Each row below holds a small network's activations on one input, seen along a few directions.
Each table varies a few parts of the input and shows all the possible inputs, shuffled.
Descriptions start from the smaller parts, as in this example, which fits no table here: one of 6 places along a line, together with either a single point or one of 11 places along a line or (one of 2 separate values, together with one of 8 places around a ring).
Shared parts are said once, and a part with two or three values counts as separate values.
In the rows, 128 means zero.

Other details of the inputs vary at random and push rows far along two fixed directions, the same in every table; ignore that.

Table:
R1: [123 133 108 123 126 120 126 134 127 104 130 137]
R2: [136 116 125 133 132 144 124 133 118 117 122 145]
R3: [139 137 123 130 129 137 127 137 126 140 137 146]
R4: [116 105 113 129 120 132 129 134 129 107 127 127]
R5: [122 134 114 128 121 117 127 131 133 103 129 142]
R6: [160 100 206 117 156  47 185  67  60 137 111  93]
R7: [133 129 134 131 124 141 130 150 133 155 128 137]
R8: [119 109 114 131 115 130 130 140 133 120 127 122]
R9: [146 139 122 128 129 138 126 138 122 125 128 142]
R10: [119 128 107 129 130 118 124 130 128 108 134 140]
R11: [126 137 108 125 121 118 127 139 131 117 131 132]
R12: [143 134 122 126 135 140 126 133 118 112 128 148]
R13: [143 134 121 135 133 136 125 135 123 128 132 145]
R14: [115 122 114 127 115 124 127 141 133 134 130 129]
R15: [134 119 135 130 121 148 136 150 137 153 129 130]
R16: [140 130 120 133 138 138 124 129 119 116 132 151]
R17: [143 135 128 131 130 137 126 130 124 110 126 153]
R18: [ 50 201 147 148 161 194  82  12 164 117  87  39]
R19: [116 112 116 126 111 132 133 141 136 132 132 122]
R20: [118 119 112 132 119 123 124 140 130 122 125 129]
R21: [ 73 196 158 142 161 221  91  24 159 148  94  35]
R22: [122 140 110 120 116 120 129 141 134 129 136 132]
R23: [115 115 112 130 124 125 124 134 126 109 125 134]
R24: [116 141 116 128 121 115 130 148 143 146 141 132]
R25: [139 131 127 138 133 135 125 127 125 114 130 156]
R26: [140 111 127 134 124 150 130 138 125 127 124 132]
R27: [136 108 133 138 124 149 130 130 126 113 123 143]
R28: [113 118 122 127 112 129 136 152 145 146 133 119]
R29: [137 107 127 132 129 152 129 133 121 114 125 138]
R30: [138 107 135 106 125 111  83 139 162 125 145 123]
R31: [163 103 200 113 156  48 185  76  59 151 112  82]
R32: [119 135 110 127 120 117 127 138 135 133 139 135]
R33: [136 143 130 132 129 134 130 147 134 154 138 142]
R34: [136 110 195 106 144  27 190  89  79 169 121  69]
R35: [143 141 124 123 125 139 129 140 125 137 133 143]
R36: [119 146 117 121 117 117 132 152 142 142 137 128]
R37: [119 130 113 135 125 115 125 128 134 107 132 145]
R38: [122 133 107 132 124 116 125 136 132 121 134 135]
R39: [115 106 120 134 116 129 130 131 135 105 126 132]
R40: [140 147 131 125 126 137 132 151 133 150 134 139]
R41: [159 108 148 109 134 130  83 138 153 133 142 134]
R42: [136 123 128 130 123 144 127 140 125 142 127 140]
Description of these inputs: one of 2 separate values, together with either a single point or (one of 4 places along a line, together with one of 5 places along a line).
The inputs of R40 and R36 match in every part but the choice among 2 separate values. If R41 is changed in the same way as R40 into R36, which row does it become? -> R30
The inputs of R14 and R42 match in every part but the choice among 2 separate values. If R4 is changed in the same way as R14 into R42, which row does it become? -> R29
Change only the choice among 2 separate values in R13. List by row number the other rows that result. -> R38
Start at R35 and move only the place on the line of 4, one step at a time. The first step leads to R3. Which rows follow, in order? -> R42, R21
Start at R12 and move only the place on the line of 4, one step at a time. The first step leads to R16. Which rows follow, in order? -> R2, R29

Table:
R43: [107 153 137 131 134 134 125 102 137 145 123  99]
R44: [130 128 120 131 126 118 133 130 124 111 129 140]
R45: [114 141 126 129 124 123 131 128 138 137 128 118]
R46: [147 107 131 125 130 109 134 138 116 118 135 148]
R47: [109 145 140 129 133 132 118 101 142 143 124  96]
R48: [131 135 132 129 130 144 132 123 126 132 124 125]
R49: [127 120 121 132 125 126 133 132 119 122 125 139]
R50: [140 115 133 129 128 133 127 134 124 124 124 139]
R51: [140 132 128 125 125 128 131 141 124 137 131 135]
R52: [124 153 146 132 146 143 124  89 123 125 117 109]
R53: [122 124 126 126 128 134 125 119 132 126 127 119]
R54: [128 134 139 124 129 134 122 128 139 145 129 122]
R55: [110 140 135 128 135 137 123  97 137 124 119  95]
R56: [127 122 121 129 121 127 136 135 122 126 131 133]
R57: [138 117 131 125 122 105 145 151 121 145 138 141]
R58: [149 106 136 120 122 117 140 146 116 129 134 141]
R59: [151 113 131 118 122 113 133 153 122 135 136 142]
R60: [109 146 133 135 138 137 127  94 129 121 112 103]
R61: [126 124 131 129 132 138 125 122 131 128 127 120]
R62: [135 132 133 128 122 126 134 144 129 145 133 135]
R63: [111 137 142 131 140 137 118  89 126 124 115  99]
R64: [123 132 125 124 128 127 118 123 133 133 129 117]
R65: [133 122 125 131 125 131 137 137 122 129 131 134]
R66: [148 111 130 129 124 121 142 147 112 125 128 152]
R67: [122 123 127 123 119 114 129 143 137 134 134 127]
R68: [139 118 118 123 119 106 139 150 118 133 137 142]
R69: [119 134 125 122 128 124 121 126 136 127 128 115]
R70: [135 103 128 125 122 105 139 142 117 115 129 140]
R71: [139 109 131 123 121 108 136 155 128 142 139 141]
R72: [ 96 152  44 163 102 249  58 189 196 101 132 190]
R73: [134 112 128 131 130 129 127 133 124 123 126 137]
R74: [107 148 133 130 135 139 130  98 131 125 118  98]
R75: [126 139 125 128 134 132 127 126 129 138 128 121]
R76: [144 110 129 118 126 106 134 149 119 135 137 138]
R77: [154 109 132 124 127 115 133 142 119 119 133 153]
R78: [134 119 124 129 126 121 123 127 125 114 132 139]
R79: [118 142 121 125 128 125 128 126 131 129 127 118]
R80: [113 145 140 128 142 130 118  88 131 114 118 101]
R81: [146 114 127 128 130 109 142 139 112 120 133 151]
R82: [114 150 137 132 144 135 124  86 124 121 118 107]
The inputs of R49 and R82 match in every part but one. If R72 is changed in the same way as R49 into R82, which row does it become? -> R81
The inputs of R79 and R74 match in every part but one. If R69 is changed in the same way as R79 into R74, which row does it become? -> R55
What is each input in this table made of? -> one of 2 separate values, together with one of 4 places along a line, together with one of 5 places along a line

Table:
R83: [139  95 135 126 114  97 143 129 113 120 120 150]
R84: [106 137 122 152 145 146 126  92 117 115 122 123]
R85: [138  98 123 139 132  84 133 142 113 129 131 134]
R86: [130 139 116 117 138 103 144 140 115 148 142 128]
R87: [121 119 137 131 112  95 130 125 129 141 138 137]
R88: [145  99 133 128 135 114 162 139 104 106 139 140]
R89: [112 173 123 119 130 135 128 119 133 143 117 111]
R90: [124 108 118 128 124  96 160 150 109 152 134 130]
R91: [108 120 128 130 122 149 119  98 131 121 107 109]
R92: [123 133 120 115 142 148 109  95 131 118 126 107]
R93: [139  91 122 133 127  91 136 145 110 128 126 125]
R94: [125 123 129 122 133 113 158 147 128 144 139 117]
R95: [126 147 165 133 155 153  98 114 132 147 111 132]
R96: [140 128 166 125 142 141 114 135 121 147 108 138]
R97: [117 151 142 138 136 154 135 102 131 102 115 121]
R98: [116 140 137 133 133 162 138 107 126 103 115 109]
R99: [136 116 125 107 122 108 127 133 121 140 148 116]
R100: [129 109 134 133 125 103 131 112 121 120 124 148]
R101: [111 158 113 118 141 141 127 118 129 147 129  99]
R102: [134 137 119 130 145 129 131 111 105 110 134 133]
R103: [138 100 144 110 105 102 150 151 127 134 141 121]
R104: [125 127 134 118 120 116 161 151 126 141 127 116]
R105: [137 103 141 119 123  92 143 144 131 138 157 131]
R106: [136  99 127 134 116 112 159 135  90 112 118 141]
R107: [148  96 133 123 134  96 142 153 123 120 135 121]
R108: [136 121 129 103 109 111 131 137 119 137 136 115]
R109: [120 114 121 143 135 135 140 112 105 114 123 128]
R110: [130 124 133 134 144 115 122 129 139 121 133 114]
R111: [164 142 151 135 124 150 138 120 124 156 126 133]
R112: [ 91 133  73 142  84 201  79 170 180 125 131 151]
R113: [179 113 143 134 132 123 150 137 109 162 148 146]
R114: [114 148 125 118 134 133 105 104 140 140 144 104]
R115: [123 145 117 128 146 155 122  99 112 109 125 112]
R116: [152 114 124 115 122 112 154 138  87 106 126 140]
R117: [140 106 133 134 117  86 137 144 114 124 114 136]
R118: [131 135 141 134 137 110 122 127 142 116 125 123]
R119: [110 146 130 148 136 124 105 104 139 124 110 114]
R120: [147 103 157 121 150 134 121 144 110 151 124 134]
R121: [109 145 126 139 126 109 141 126 128 148 124 133]
R122: [133 119 131 124 134  93 163 155 124 145 147 135]
R123: [122 116 138 119 124 125 131 128 143 136 146 107]
R124: [135  94  83 126  92 172 112 199 164  96 140 187]
R125: [108 116 123 134 136 146 115  93 132 124 119 110]
R126: [154 106 119 115 134  92 131 148 108 123 134 123]
R127: [147 132 129 118 127 100 123 137 119 119 119 125]
R128: [118 123  74 156  96 179 109 180 145  94 126 199]
R129: [143 115  66 125  95 157  95 210 149 103 133 174]
R130: [110 147 148 123 119 138 120 111 156 132 129 105]
R131: [134 130 139 125 126  88 162 153 127 140 140 144]
R132: [123 163 126 133 143 143 119  93 117 105 122 130]
R133: [117 156 133 114 119 134 109 108 141 135 128 108]
R134: [122 139 121 120 146 141 106  93 133 119 131 116]
R135: [124 147 130 116 131 143 110  96 134 115 115 119]
R136: [151 161 150 143 137 163 122  98 135 156 128 126]
R137: [110 132 125 138 125 139 113 114 132 125 101  95]
R138: [112 176 123 123 138 129 124 114 135 143 126 117]
R139: [107 134 119 139 134 113 143 129 125 153 131 123]
R140: [127  98 126 133 132 108 131 114 119 125 132 139]
R141: [153 113 131 111 127  91 133 126 112 115 136 155]
R142: [144 127  72 134 105 140  88 200 155 103 142 193]
R143: [100 126 127 132 123 138 114 105 139 145 132  98]
R144: [117 141 144 130 139 140 117  94 151 112 125 123]
R145: [163 127 140 134 134 157 137 120 120 160 137 121]
R146: [ 99 133 129 137 128 131 112 102 142 146 136 107]
R147: [ 97 157 127 138 124 133 135 117 135 148 110 113]
R148: [106 163 138 129 130 139 139 123 148 139 119 109]
R149: [118 138 145 125 132 147 121  99 150 112 116 116]
R150: [155  99 159 124 151 113 126 152 105 153 132 152]
R151: [139 112 138 122 124 112 137 146 128 117 120 111]
R152: [124 160 127 129 136 150 123  99 116 105 114 123]
R153: [110 150 147 128 126 131 116 107 158 132 138 112]
R154: [102 141 137 132 113 132 115 106 143 141 120 110]
R155: [145  93 138 121 135 100 145 132 125 117 144 143]
R156: [153 113 121 120 138  85 128 144 110 124 138 131]
R157: [128 122 131 146 129 110 144 115 103 111 123 153]
R158: [123 137 125 111 129 151 112 100 129 116 115 106]
R159: [137  97 136 118 134 120 140 125 129 115 137 126]
R160: [161 124  89 142  93 207 110 192 153 141 140 180]
R161: [115 143 134 143 151 152 131  99 130 107 130 118]
R162: [123 147 118 111 123 125 142 139 118 144 122 111]
R163: [128 144 133 115 121 109 116 119 133 135 142 127]
R164: [116 136 102 138 119 230  66 183 168 131 114 166]
R165: [ 96 147 121 133 122 142 138 120 130 149 109 100]
R166: [132 132 142 129 129 117 126 132 141 116 117 116]
R167: [146 117 142 134 132 102 158 133 109 103 136 158]
What is each input in this table made of? -> one of 5 places around a ring, together with either one of 2 separate values or (one of 3 separate values, together with one of 5 places along a line)
The inputs of R118 and R151 match in every part but the place on the ring of 5. If R153 is changed in the same way as R118 into R151, which row does it become? -> R103
The inputs of R111 and R113 match in every part but the place on the ring of 5. If R97 is changed in the same way as R111 into R113, which row does it become? -> R161
Change only the place on the line of 5 in R86. List by row number the other rows that result. -> R102, R114, R134, R156
Change only the place on the ring of 5 in R83. List by row number the other rows that result. -> R91, R100, R125, R140
Start at R163 and move only the place on the ring of 5, one step at a time. The first step leads to R133. Which rows follow, in order? -> R108, R99, R114
Change only the choice among 3 separate values in R148. List by row number the other rows that result. -> R89, R147
Change only the choice among 3 separate values in R114. List by row number the other rows that result. -> R105, R146
Start at R132 and move only the place on the line of 5, one step at a time. The first step leads to R141. Which rows follow, in order? -> R142, R163, R138
Change only the choice among 2 separate values in R145. List by row number the other rows that result. -> R120
